Each row has a name. After each piece below comes the name of the row it's from, unless a question asks for something else. Each question is about the rows just above it. Places in a row count from 1.

Columns, left to right: Z K B H D F
[-22  10   1  17 -27   9] = Z375
[ -9 -17 -11  38  20   4] = Z111
[ 10 -13 -26  14 -11 -10] = Z935
[  1 -13   6  14   0   9] = Z170
[-12 -22   0  14  -6 -13] = Z487
[-30  -3   3  24 -25   9] = Z612
[ 1 -5 -6  7  7 15] = Z453
[-22  -4  -4  36 -52  20] = Z99
[-26 -11   4  41  23   9] = Z709
[-13  -5 -28  -8  24 -19] = Z232
Which entry of Z487 is missing from [-22  -6 -12  14   0]? -> [-13]
[15] is at row and place -> Z453, 6
Which entry of Z375 is missing from [-27  17   1  10 -22]? -> [9]
Put [  1   6   9   0  14 -13] back in order: which row is it? -> Z170
Where in the named rows is [-27]? -> Z375, 5
key -> tag
[-28] -> Z45
[-26] -> Z733
[-21] -> Z614
[-25] -> Z775
[-27] -> Z139
[-22] -> Z869
Look up the entry of Z375 at place 5 in the table: -> Z139

Columns, left to right: R T W L M G Y U S
[  5 -33 -47  14   4  29  -2  21  55]  Z326
[-20  28 -10 -12   0  31 -18  46 -57]  Z596
[ 20 -23 -61  -6 -48 -16  -6 -17   4]  Z544
[ 55  20 -33   4  -2   5  29 -47 -13]  Z936
[ 55  20 -33   4  -2   5  29 -47  14]  Z681
Row and place of [-10] in the named rows: -> Z596, 3
Which column holds this, read top down? [-33  28 -23  20] -> T
key -> tag
[55] -> Z429
[54] -> Z676
[21] -> Z443
[6] -> Z77
[22] -> Z993
[5] -> Z367
Look up the entry of Z326 at place 1 in the table: -> Z367
Put [  5   4  -2 -47  14  20  55 -33  29] back in order: which row is it? -> Z681
Which column holds this, read top down? [-47 -47] -> U

Columns, left to right: A V N E C
[-47 -20  39 -38 -42]  Z178
[-14 -16  39   8 -13]  Z833
[-42 -47  39 -21 -38]  Z897
Which column holds [-13 -38] top down? -> C
[-38 -42 -47  39 -21] is which row reordered? -> Z897
tags:
[-48] -> Z113
[-41] -> Z554
[-42] -> Z325
[-47] -> Z261
[-20] -> Z563
[-46] -> Z650
The tag of Z897, keyed by place 2: -> Z261
Which entry of Z178 is missing from [-38 -42  39 -47]? -> [-20]
Shuffled Z897 with one entry gone: [-42 -38 -21 -47], missing -> [39]
Which column holds [-16 -47] top down? -> V

Columns, left to right: zemi kega popud ditok riko Libef
[ 40  23  23  41   0 -14] = Z884
[ 19 -24  13 -24  47   9] = Z138
[ 42   4   9  32  17 -34] = Z247
[ 3  5 -2 18 -6  5] = Z960
[ 16 -14   8  28 -10  17] = Z257
[  9 -46  16 -36  18 -38] = Z605
[ -7 -61   9 -16 -17  36] = Z789
Which column holds this, read top down? [19 42] -> zemi
Shuffled Z789 with one entry gone: [-16   9  36  -7 -61], missing -> [-17]

Columns, left to right: J P X Q
[  8 -17 -36 -16] = Z687
[ 16 -21 -18  32] = Z641
[ 16 -21 -18 -62] = Z784
Row and place of [-36] in the named rows: -> Z687, 3
Row and place of [-16] in the named rows: -> Z687, 4

Columns, left to right: latep mobap fasid napap
[ -1   3  19 -11]  Z856
[ 19   3 -11  -2]  Z677
[-44 -30  33 -22]  Z408
[ 19   3 -12  -5]  Z636
[-26 -30  17 -34]  Z289
[-53  -1  17 -35]  Z550
[-21 -23  20  -4]  Z503
[-28   9 -35 -14]  Z788
[-60  27  57   6]  Z957
[-11   3  19  -2] is which row reordered? -> Z677
Table of tags by key:
[19] -> Z142
[4] -> Z541
[-2] -> Z881
[2] -> Z285
[-23] -> Z879
[-1] -> Z149
[3] -> Z307
Join Z856 by its entry at place 2: -> Z307
Row and place of [-14] in the named rows: -> Z788, 4
find: [-21 -23  20  -4] -> Z503
Which row holds these entries in another order? [-34  17 -30 -26] -> Z289

Columns, left to right: lodis Tuv zaz Fer Biki buzus ruf kanos tisab boke
[-25 -23 -12 -14   8  -6  24  38 -38  37] -> Z613
[-25 -18  -9 -23   4  -1  29  23 -57  35] -> Z877
[ -8  36   5  15  15  10   1 -11  18  10] -> Z905
[-12  19  19  18  20  18  14 -11  10  17] -> Z603
[ -2 -13  22 -17 -18  29 -12 -26 -14   4] -> Z906
[  8   8  12  23 -13  -4   5  57  16 -15] -> Z801
[-44  13  50  26  27  33  18   3 -31  13] -> Z277
[-25 -18  -9 -23   4  49  29  23 -57  35] -> Z674
tags:
[1] -> Z399
[18] -> Z164
[29] -> Z790
[-11] -> Z693
[-12] -> Z742
[2] -> Z427
[28] -> Z830
[-9] -> Z173
Join Z674 by its entry at place 7: -> Z790
[-38] is at row and place -> Z613, 9

